M =
[[5152 7998 1459 8564 5038 4565 1261 8611 3192]
 [4647 2498 7476 2052 4747 5106 7628 2011 6162]
 [5115 7386 2136 7856 5025 4613 1929 7907 3466]
 [4851 4383 5445 4298 4883 4906 5396 4305 5067]
 [5131 7551 1956 8044 5026 4605 1758 8092 3402]
 [4608 1886 8138 1336 4708 5169 8335 1286 6493]
 [5163 8069 1375 8658 5046 4552 1158 8712 3129]
 [4650 2359 7611 1895 4724 5127 7798 1850 6254]
 [5181 7929 1559 8493 5057 4567 1315 8550 3184]
 [4612 2021 7995 1485 4712 5161 8198 1432 6443]]
Rows and columns are numbered from 1.
Report the entry just left of 4552.
5046
The entry just left of the largest entry is 1158
Report the bottom entry of the column that holds the largest entry.
1432
The entry at row 1, column 1 is 5152
The entry at row 1, column 2 -> 7998
The entry just left of 1929: 4613
The entry in row 2 and column 1 is 4647
Report the entry at row 3, column 3.
2136
Report the bottom-right entry.
6443
Report the entry just left of 2359.
4650
Report the entry directly below 5169.
4552
Report the entry just right of the smallest entry.
8712
Report the entry at row 3, column 1.
5115
The entry directly below 7551 is 1886
Report the entry just left of 6162.
2011
The entry in row 1 and column 3 -> 1459
Report the entry directly below 1559.
7995
The entry just left of 2011: 7628
Report the entry directly below the largest entry.
1850
Report the entry directly above 3184.
6254
Report the entry at row 3, column 2.
7386
The entry in the top-right corner -> 3192
Report the entry just right of 5161.
8198
Report the entry directly above 4552.
5169
The entry directly above the largest entry is 1286
Report the entry directly below the smallest entry.
7798
The entry in row 2 and column 2 is 2498
Report the top entry of the column that holds the largest entry.
8611
Report the entry just left of 4605.
5026
Report the entry just right of the largest entry.
3129

x =
[[210 130 122 136 155 120  33 209]
 [158 131 105 113 142 131  90 148]
 [167 126 124 132 135 108  71 161]
 [107  82 142 142  88  82 105 123]
 [ 69  91 133 125  85  97 131  91]
 [164 114 140 145 128  98  74 160]
 [ 89  83 140 137  77  83 119 105]
 [ 69  86 129 125  78  90 129  98]
 [153 137 101 110 143 137  91 147]
 [ 55  66 143 128  49  70 140  86]
 [140 101 131 135 108 100  95 141]
 [130 134  95  96 137 133 119 114]
 [154 133 106 111 137 126  93 143]
 [ 59  80 136 126  64  82 137  83]]
What is the first entry, reading row by row?
A: 210
The last entry in the row that holds the largest entry: 209
What is the smallest entry in the first row?
A: 33
What is the entry directly below the smallest entry?
A: 90
The entry directly below 107: 69
What is the smallest entry in the first column?
A: 55
What is the bottom-right entry?
A: 83
What is the bottom-left entry?
A: 59
The entry just right of the largest entry -> 130
What is the third entry on the main diagonal?
A: 124
What is the entry just right of 145?
A: 128
The entry directly above 49 -> 143
The fourth entry, reading row by row is 136
What is the fifth entry from the end, reading row by row?
A: 126
The entry directly above 123 is 161
What is the entry just right of 97?
A: 131
What is the bottom entry of the column that holds the smallest entry?
A: 137
What is the entry directly above 64?
A: 137
The entry directly below 145 -> 137
What is the fourth entry from the end, reading row by row?
A: 64
The entry directly above 161 -> 148
The entry directly below 164 is 89
What is the entry directly below 70?
A: 100

Read these off the table that follows.
1) Which number is the entry just left of the largest entry?
2) Which number is the fifth entry, reading row by row?
3) Which number is the 1st entry on the main diagonal?
4) Which number is the entry in the top-right corner?
5) Which number is the third entry, reading row by row?
6) Which number is the third largest entry?
7) Which number is the last entry of the smallest entry's row?
8) Which number is the largest entry?
[[  5  -4  -4   4   3  -1]
 [ -3   5   6  -1  -4  -6]
 [ 12  -3   1  18   8 -27]
 [ 12 -20 -12   6  17   6]
 [  4  -4  -4   7   5  -2]
 [ 17 -23 -16   7  22   5]
 [ -2   3   3  -1  -3  -5]
 [ -1   0  -2   1  -1   2]
 [-11   8   6 -14 -10   3]
 [  5  -5  -5   5   5   1]
 [  6  -1   0   9   2 -12]
 [  0   0   2   2   0  -4]
 [ 16 -24 -17   6  23   7]]
1) 6
2) 3
3) 5
4) -1
5) -4
6) 18
7) -27
8) 23

Read these off the table that follows. Counting starts at 1.
1) Find the top-left entry.
2) Find the entry at row 1, column 2.
3) Find the entry just right of the largest entry.
4) Find the entry in the bottom-left corner.
5) Find the entry directly below the largest entry.
6) Find the entry in row 3 and column 1.
7) Find the entry just right of -69.
8) Find the entry directly above the smallest entry.
[[-126 -262 -291 -340  101  527    6 -260  279  234  224 -315  175 -224]
 [-180  -74  -26  -74 -369  -62 -128   29  -48 -302 -151  -83  -34   67]
 [ 266 -214  208   11 -145 -119 -129   59  103    2  -79 -146   42 -428]
 [-283 -214  -74 -245 -410  137 -156  -62  120 -257 -146 -298   15   55]
 [-180 -127  -74 -143 -300   58 -109  -30   28 -211  -99 -148   18   15]
 [ 170 -236  435  117 -185  -20 -152    6   80  103   25 -272   70 -153]
 [-228 -222 -113 -255 -285  216 -106 -109  163 -145  -58 -305   60    3]
 [  91   -7 -407 -233   55 -131   -9   -1   67 -180 -208  223  -19 -424]
 [ 160 -118  -53  -78  -62 -111  -66   38   70  -69 -109   16   16 -401]
 [  72  177 -923 -428  158 -181  114    8   44 -390 -371  469  -92 -489]]
1) -126
2) -262
3) 6
4) 72
5) -62
6) 266
7) -109
8) -53
